B =
44, -46, -25, 17, 31, -26, -13, -47, 66, -30, -33, -10, 73
-5, -15, -7, -36, -9, -51, -26, -12, -9, 1, 5, 24, -19
-19, 28, -10, -8, -17, 0, -16, 20, -9, 25, 34, -25, -32
40, 18, 7, -22, 10, -25, -18, 11, 25, 18, 13, -42, 35
-30, -5, 17, 24, 15, 49, 5, 27, -16, -9, -5, 6, -27
-29, -23, -15, 8, -26, 27, -18, -36, -53, -34, -48, 23, -54
-23, 5, 5, -15, -37, -43, -27, -19, -20, -9, 6, 35, -24
-36, 18, 28, 6, -32, -9, -27, 2, 1, -1, -4, -42, -40
Rows and columns are counted from 1.
(1, 1): 44
(2, 2): -15
(8, 1): -36
(1, 10): -30
(7, 10): -9
(5, 6): 49
(5, 10): -9
(6, 5): -26
(2, 7): -26
(1, 13): 73
(8, 3): 28
(7, 5): -37
(6, 9): -53
(1, 2): -46
(8, 9): 1
(4, 11): 13
(7, 7): -27
(5, 4): 24
(6, 13): -54
(4, 1): 40
(6, 3): -15
(8, 7): -27
(2, 8): -12
(7, 6): -43
(1, 3): -25
(6, 1): -29
(2, 13): -19
(6, 12): 23
(1, 12): -10
(4, 6): -25
(3, 13): -32
(2, 3): -7
(5, 13): -27
(3, 12): -25
(3, 8): 20

data =
[[  2   7   2 -35   1]
 [ -8   3  10  12  12]
 [ 10   9  10  59 -24]
 [-23   4  -4 -48  41]
 [-12  -2  -6  38 -14]
 [ -4  -2   8   8  -4]
 [ -3   5 -16 -41  -8]
 [ 14   2  13 -24  -4]
 [-13  -2   0  -4  -4]
 [-15   2   3 -11 -23]
 [  1   2   5  12  70]
 [ 10 -10   2   3  60]
 [  3   0   1 -10 -25]]
Rows and columns are counted from 1.
row 1 col 1: 2
row 6 col 4: 8
row 6 col 2: -2
row 1 col 5: 1
row 5 col 1: -12
row 13 col 2: 0
row 7 col 1: -3
row 5 col 3: -6
row 2 col 2: 3
row 1 col 2: 7
row 13 col 5: -25
row 3 col 2: 9
row 3 col 3: 10
row 12 col 5: 60
row 11 col 1: 1
row 1 col 4: -35
row 4 col 5: 41
row 11 col 3: 5
row 13 col 1: 3
row 12 col 4: 3
row 6 col 3: 8
row 7 col 2: 5
row 5 col 4: 38
row 9 col 4: -4
row 5 col 5: -14
row 2 col 4: 12
row 9 col 2: -2
row 2 col 1: -8
row 8 col 3: 13
row 12 col 3: 2
row 10 col 5: -23

W =
4, -37, -53, 67, 20, -40, -1, -49
33, -42, 49, -28, 4, -18, 11, 46
-24, -5, -11, 33, 33, -67, 69, -47
10, 14, -9, 56, -24, -38, 47, 19
11, 8, -42, 7, -67, 27, 43, 49
2, 4, 33, 54, -53, 43, 57, 3
15, -26, -21, -6, -5, -21, -37, -62
-27, -65, -52, 30, -12, -54, -42, 1
-46, -52, 59, 4, 31, 30, 19, -50
Indices start at 1.
(1, 1)	4
(1, 7)	-1
(5, 7)	43
(9, 3)	59
(4, 7)	47
(6, 1)	2
(2, 6)	-18
(3, 4)	33
(3, 5)	33
(2, 8)	46
(2, 3)	49
(8, 4)	30
(9, 8)	-50
(7, 2)	-26
(6, 5)	-53
(3, 3)	-11
(6, 7)	57
(6, 8)	3
(1, 4)	67
(8, 7)	-42
(9, 2)	-52
(4, 2)	14
(5, 5)	-67
(6, 4)	54
(5, 1)	11
(4, 8)	19
(9, 7)	19
(7, 8)	-62
(8, 5)	-12
(4, 5)	-24
(2, 2)	-42
(7, 3)	-21
(2, 1)	33

x =
 -8  -22   43   39   -9  -22   -8  -12   47  -14   14  -29  -11  -30   42
-24  -71    6   28   26  -33   20  -26  -28   52   33   18   -3   61   51
 38   -5  -31   12  -22   25  -13   20  -53  -18    5   30   20   15   33
 35  -57   11  -23    6   -6   27   23   44   29  -53  -47  -16   45  -24
Rows and columns are counted from 1.
(1, 1) = -8
(1, 15) = 42
(4, 13) = -16
(3, 9) = -53
(1, 5) = -9
(2, 9) = -28
(2, 4) = 28
(3, 7) = -13
(4, 5) = 6
(4, 14) = 45
(2, 13) = -3
(2, 5) = 26
(4, 6) = -6
(2, 1) = -24
(4, 11) = -53
(1, 10) = -14
(3, 4) = 12
(3, 5) = -22
(1, 4) = 39
(2, 10) = 52
(4, 2) = -57

grid =
[[-0.096, -0.126, -0.002, -0.178, 0.092],
 [-0.095, -0.170, -0.004, -0.155, -0.120],
 [-0.108, -0.192, -0.014, -0.082, -0.162],
 [-0.239, -0.142, 0.085, 0.221, -0.081]]
Indices start at 1.
(1, 1) = -0.096
(2, 2) = -0.170
(1, 4) = -0.178
(1, 3) = -0.002
(2, 5) = -0.120
(2, 1) = -0.095
(2, 4) = -0.155
(4, 5) = -0.081
(3, 4) = -0.082
(4, 4) = 0.221
(4, 3) = 0.085
(4, 2) = -0.142
(2, 3) = -0.004
(1, 2) = -0.126
(3, 3) = -0.014

a =
40,5,16,-5,23,-52,-15,-24,-11,-54
-36,54,-14,33,16,-6,5,-48,-9,-20
19,-18,0,-13,4,-29,-10,-9,-29,-77
Rows and columns are counted from 1.
row 1 col 1	40
row 3 col 3	0
row 1 col 10	-54
row 3 col 7	-10
row 2 col 9	-9
row 1 col 2	5
row 2 col 1	-36
row 2 col 8	-48
row 2 col 7	5
row 2 col 10	-20
row 2 col 5	16

arr =
-22, 50, 9, 47
36, -48, 63, -45
-25, 14, -32, -7
-18, 87, -14, 47
-18, 78, -10, 42
27, -38, 46, -16
-80, -53, 29, 15
-27, 26, 21, 37
-63, -55, 21, -43
12, -22, 5, -3
6, -21, 0, -3
Indices start at 1.
row 1 col 1 -> -22
row 11 col 3 -> 0
row 7 col 4 -> 15
row 1 col 2 -> 50
row 9 col 1 -> -63
row 9 col 4 -> -43
row 5 col 4 -> 42
row 4 col 2 -> 87
row 5 col 1 -> -18
row 4 col 1 -> -18
row 1 col 4 -> 47
row 11 col 1 -> 6
row 3 col 1 -> -25
row 11 col 2 -> -21
row 8 col 1 -> -27
row 8 col 2 -> 26
